Each row below holds a small network's activations on one input, seen along a few directions.
In each table, some parts of the input vary, and every possible input appears once, in random order.
Descriptions start from the smaller parts, as in this example, which fits no table here: one of 2 separate values, together with either a single point or one of 9 places around a ring or (one of 6 places along a line, together with one of 8 places around a ring).
Shared parts are said once, and a part with two or three values counts as separate values.
(in the rows, 128 means zero)

Other details of the inputs vary at random and push rows far along three fixed directions, the same in every table; ignore that.
To show where, the next rows are all for the same input, with only those details redrawn:
142  120  133  130  105  131  118  126  129  135  125  147  133
125  143  124  74  171  175  129  134  128  77  106  113  178
114  83  156  132  122  93  99  174  141  198  125  125  86
142  120  133  129  105  131  117  126  129  135  125  147  133
148  121  123  140  118  135  139  118  121  132  127  135  136
122  87  147  140  131  100  119  162  133  190  126  117  93
157  121  110  156  139  139  172  106  109  129  129  116  140
136  120  141  120  93  127  98  134  137  138  124  157  129

Rows:
x1: 136  136  142  138  110  127  119  118  135  139  117  145  136
x2: 95  80  147  147  207  90  160  190  131  197  115  63  84
x3: 152  117  112  147  123  136  157  114  114  123  132  123  135
x4: 116  155  108  132  100  152  118  124  125  135  146  129  94
x5: 119  163  141  118  131  117  89  105  112  91  152  144  125
x6: 134  135  136  144  116  123  136  122  128  130  120  147  137
x7: 137  126  129  146  115  124  128  126  132  125  126  145  135
x8: 148  122  123  140  118  135  139  118  121  132  127  135  136
x9: 122  94  138  181  176  101  187  141  121  172  129  96  99
x10: 131  138  144  119  87  119  94  133  142  142  115  151  130
x11: 81  109  164  67  199  137  111  189  144  129  105  108  136
x12: 132  125  147  139  122  130  132  121  125  139  124  163  139
x13: 143  118  106  160  130  127  180  115  112  105  137  112  132
x14: 111  120  123  78  203  148  139  169  128  125  104  68  148
x15: 138  128  114  127  119  143  149  116  123  87  129  118  144
x16: 137  116  135  143  122  131  139  124  124  127  132  155  136
x17: 120  140  112  125  108  107  113  89  147  133  128  127  118
x18: 111  165  105  107  99  168  108  124  125  103  141  133  111
x19: 113  135  141  134  116  98  82  117  112  115  162  139  102
x20: 79  131  111  75  216  127  144  133  142  117  105  47  129
x21: 146  117  123  136  110  133  126  124  126  129  130  139  134
x22: 135  157  129  159  153  109  140  91  94  114  156  121  117
x23: 108  170  117  98  93  167  79  134  139  113  140  148  114
x24: 133  123  146  116  91  125  97  135  136  141  121  161  128
x25: 129  117  140  127  89  119  94  138  146  129  126  148  122
x26: 126  110  144  123  114  129  107  141  137  126  131  162  131
x27: 142  159  109  143  143  114  158  74  139  141  121  117  126
x28: 156  128  98  161  132  133  164  109  116  123  130  101  139
x29: 124  107  147  120  95  120  109  144  137  127  135  168  122
x30: 134  114  122  150  122  118  150  132  124  124  132  124  122
x31: 133  119  140  123  97  124  102  138  134  136  126  165  131
x32: 119  119  153  134  104  116  101  139  148  132  128  166  125
x33: 140  136  114  118  113  140  121  127  131  103  122  120  148
x34: 120  151  130  111  99  104  93  97  158  142  120  146  115
x35: 131  120  139  130  91  122  90  137  147  131  126  150  126
x36: 106  85  144  127  187  92  146  189  128  214  114  65  89
x37: 131  117  131  113  114  139  135  129  127  93  136  153  142
x38: 115  170  124  126  100  153  104  121  137  153  145  147  109
x39: 125  134  151  130  101  119  99  134  141  140  116  166  134
x40: 152  125  112  157  142  135  178  111  106  128  127  127  142
x41: 124  155  131  115  107  105  106  93  156  144  118  144  115
x42: 106  74  161  136  125  90  107  179  143  186  135  140  83
x43: 119  141  120  119  102  104  94  97  156  139  127  138  116
x44: 146  121  107  150  119  124  159  121  117  126  131  104  127
x45: 89  94  148  152  144  61  103  150  105  167  169  95  57
x46: 103  185  97  78  172  201  120  130  131  77  130  98  149
x47: 128  117  138  147  116  123  122  129  140  121  134  153  130
x48: 107  135  139  39  130  165  86  157  144  64  110  134  165
x49: 130  142  135  140  153  143  155  111  124  108  117  140  157
x50: 97  126  147  58  188  140  103  181  142  143  95  90  145
x51: 151  130  116  159  147  136  176  107  105  137  123  130  147
x52: 140  129  135  113  86  124  99  135  133  144  121  152  132
x53: 140  115  115  162  136  128  183  112  116  102  143  120  132
x54: 140  160  124  166  165  113  150  86  91  115  158  116  120
x55: 130  124  144  129  94  121  94  135  145  135  122  151  126
x56: 149  122  98  153  121  129  175  112  110  112  134  97  131
x57: 155  129  99  132  141  146  157  117  113  114  126  105  152
x58: 109  136  139  46  136  164  89  156  143  72  108  133  164
x59: 148  121  108  160  130  132  175  109  115  112  132  106  132
x60: 118  127  160  132  105  116  109  134  143  136  122  169  127
x61: 152  121  109  133  108  131  137  124  120  129  130  124  134
x62: 134  136  141  106  115  141  114  126  131  123  114  150  148
x63: 123  150  130  77  178  172  133  129  126  91  99  115  181
x64: 133  112  137  121  92  122  101  142  135  129  130  163  127
x65: 134  134  142  136  106  124  121  121  135  136  117  144  133
x66: 150  128  117  156  143  134  181  108  105  133  124  128  144
x67: 107  134  144  127  109  94  79  121  112  114  161  141  100
x68: 119  111  123  181  183  82  147  123  93  157  168  78  79
x69: 146  142  123  144  118  128  136  114  126  141  118  127  141
x70: 129  111  140  114  87  119  102  147  135  128  130  164  123
x71: 139  121  121  149  117  126  140  126  127  116  132  135  133
x72: 140  131  109  145  153  144  159  119  121  97  126  114  153
x73: 143  116  122  139  114  129  129  128  124  126  131  148  136
x74: 146  132  122  155  127  132  156  109  121  126  123  123  137
x75: 130  116  133  145  114  122  142  127  133  113  136  144  127
x76: 139  127  125  137  107  120  116  132  135  140  124  127  129
x77: 145  124  126  159  148  136  184  105  107  129  127  136  143
x78: 133  149  108  134  125  111  131  82  144  134  125  121  124
x79: 123  164  106  140  112  156  126  117  125  142  147  128  104
x80: 127  128  131  128  129  140  134  124  135  91  131  145  148
x81: 143  110  107  142  140  132  179  125  108  111  135  113  134
x82: 88  125  148  61  183  134  94  189  152  132  96  83  135
x83: 112  180  118  108  117  169  113  120  133  123  137  137  125
x84: 67  124  118  65  202  121  124  142  148  119  106  54  124
x85: 132  166  94  158  136  161  168  102  111  140  149  108  109
x86: 154  121  104  139  113  132  159  118  110  124  131  115  134
x87: 94  103  162  153  154  60  83  163  119  188  161  107  55
x88: 125  140  109  61  151  169  131  141  122  63  112  100  171
Q: What do these inputs look like to the network?
A: one of 8 places along a line, together with either one of 3 separate values or (one of 2 separate values, together with one of 4 places along a line)
Q: The inputs of x32 and x49 match in every part but the place on the line of 8. If x31 is changed in the same way as x32 into x49, which row does it become?
A: x51
Q: The inputs of x21 and x24 match in every part but the place on the line of 8. If x47 is changed in the same way as x21 into x24, which row does it become?
A: x9
Q: Change only the place on the line of 8 in x71. List by row number the other rows that result.
A: x2, x6, x7, x13, x30, x39, x72
Q: List by row number the other rows that have the place on the line of 8 in common with x71.
A: x3, x17, x19, x23, x25, x33, x42, x61, x64, x80
Q: Change only the choice among 3 separate values in x20. List by row number the other rows that result.
A: x4, x67
Q: Change only the choice among 2 separate values in x8. List by row number the other rows that result.
A: x55

Rows:
x89: 114  121  104  144  184  126  170  129  106  149  140  66  99
x90: 147  148  123  125  81  136  105  106  132  113  128  160  144
x91: 92  112  161  61  171  141  94  187  156  126  92  118  149
x92: 174  139  113  175  67  134  153  79  122  125  128  173  147
x93: 88  138  148  55  156  139  90  165  168  140  93  114  135
x94: 139  156  97  104  198  189  186  109  106  39  119  93  191
x95: 112  135  136  95  106  118  79  143  150  152  120  137  113
x96: 106  95  131  156  147  92  133  159  122  192  147  87  62
x97: 158  134  103  182  98  128  163  89  112  132  148  138  123
x98: 165  125  100  171  144  137  193  100  98  115  132  110  148
x99: 146  119  98  171  172  122  196  110  108  159  131  70  110
x100: 143  189  106  89  88  189  104  81  119  23  134  167  188
x101: 103  126  140  73  158  150  108  164  128  73  125  123  150
x102: 138  132  125  137  119  133  140  118  138  140  113  134  138
x103: 105  96  132  148  160  104  142  163  118  166  143  84  86
x104: 134  113  145  106  133  142  127  140  131  113  109  148  161
x105: 127  93  160  141  69  94  88  157  138  160  141  175  96
x106: 97  143  125  80  166  144  111  148  144  120  117  100  127
x107: 135  102  126  181  105  99  147  133  110  158  153  128  90
x108: 104  115  129  96  198  133  137  169  129  134  109  72  133
x109: 115  124  142  123  87  110  81  142  148  158  134  150  99
x110: 158  104  120  165  132  120  175  118  104  132  136  125  134
x111: 123  126  152  120  57  107  72  137  165  174  116  177  108
x112: 128  144  159  125  111  87  86  80  137  87  132  179  151
x113: 134  129  129  136  98  130  112  127  133  123  135  151  124
x114: 141  170  124  169  123  122  136  74  104  125  153  148  120
Q: What do these inputs look like to the network?
A: either one of 2 separate values or (one of 4 places along a line, together with one of 6 places along a line)
Q: Change only the place on the line of 4 in x100. List by row number the other rows that result.
A: x90, x97, x102
Q: List by row number the other inputs of the same sort as x112.
A: x114

Rows:
x115: 66  92  159  89  199  112  87  209  151  207  119  65  65
x116: 192  111  109  154  32  151  140  98  137  126  111  179  167
x117: 102  150  118  76  228  164  141  148  119  120  107  56  143
x118: 175  80  129  213  135  110  190  118  89  133  147  148  142
x119: 197  101  107  230  152  132  238  118  69  89  151  127  148
x120: 143  85  146  178  182  115  211  99  105  123  120  137  155
x121: 155  148  101  199  147  118  192  72  124  159  129  106  114
x122: 166  184  113  157  62  136  117  41  136  87  133  187  156
x123: 116  83  123  193  128  69  146  141  120  199  171  98  56
x124: 165  201  100  153  55  154  122  51  146  109  119  201  159
x125: 131  148  108  138  121  153  141  108  121  124  145  125  126
x126: 150  98  116  95  128  150  145  157  138  137  82  115  166
x127: 110  133  122  106  179  114  122  125  108  99  130  92  127
x128: 78  127  166  54  148  117  38  187  157  150  115  120  103
x129: 105  84  185  92  162  121  91  210  141  109  123  147  147
x130: 105  101  150  126  67  89  66  161  137  161  160  157  57
x131: 152  71  146  130  42  82  105  148  185  214  99  192  103
x132: 142  161  106  125  98  136  107  76  111  52  152  157  159
x133: 111  138  127  125  181  100  149  109  111  105  133  79  130
x134: 127  108  111  197  217  90  225  132  108  222  134  27  71
x135: 124  143  149  122  99  107  92  117  142  149  134  141  111
x136: 128  117  173  105  134  132  133  129  117  86  113  179  182
x137: 88  137  151  54  169  130  61  161  139  108  119  104  130
x138: 117  147  139  118  80  122  72  147  143  186  121  159  98
x139: 131  95  118  195  120  93  168  138  102  192  167  98  50
x140: 161  137  119  97  41  192  116  129  146  54  92  171  196
x141: 138  188  109  84  78  202  107  92  124  40  135  173  162
x142: 110  64  201  116  118  84  67  199  134  168  120  177  116
x143: 171  106  125  117  61  123  143  129  151  159  94  165  152
x144: 146  125  102  182  108  100  156  85  100  112  171  125  108
x145: 151  123  103  187  125  109  162  87  102  138  162  111  105
x146: 90  161  127  58  158  176  83  157  151  119  107  118  144
x147: 138  137  104  159  144  132  157  101  110  132  147  107  118
x148: 91  130  110  80  204  140  142  157  108  64  138  72  128
x149: 88  170  115  60  158  193  104  151  144  96  114  116  160
x150: 106  151  158  109  65  102  58  156  163  199  120  171  94
x151: 117  149  140  108  131  116  104  109  131  108  133  125  132
x152: 99  156  130  90  204  136  128  116  140  83  106  87  149
x153: 102  151  95  91  250  179  188  138  111  74  129  35  159
x154: 108  117  140  153  41  113  84  161  139  205  144  169  53
x155: 165  92  105  158  92  149  173  134  132  137  110  119  158
x156: 121  175  123  104  133  134  102  74  134  41  119  139  174
Q: The inputs of x150 and x149 match in every part but one. If x143 is changed in the same way as x150 into x149, which row does it become?
A: x155
Q: The inputs of x131 and x126 match in every part but one. If x121 is changed in the same way as x131 into x126, which row does it become?
A: x117
Q: What do these inputs look like to the network?
A: one of 6 places along a line, together with either one of 2 separate values or one of 5 places along a line
Q: List by row number the other rows that have the place on the line of 6 in common with x145.
A: x115, x116, x118, x132, x146, x147
Q: A walk changes only the place on the line of 6. It starts at x156 and steps to x133. List the rest of the walk in order.
A: x127, x132, x144, x148
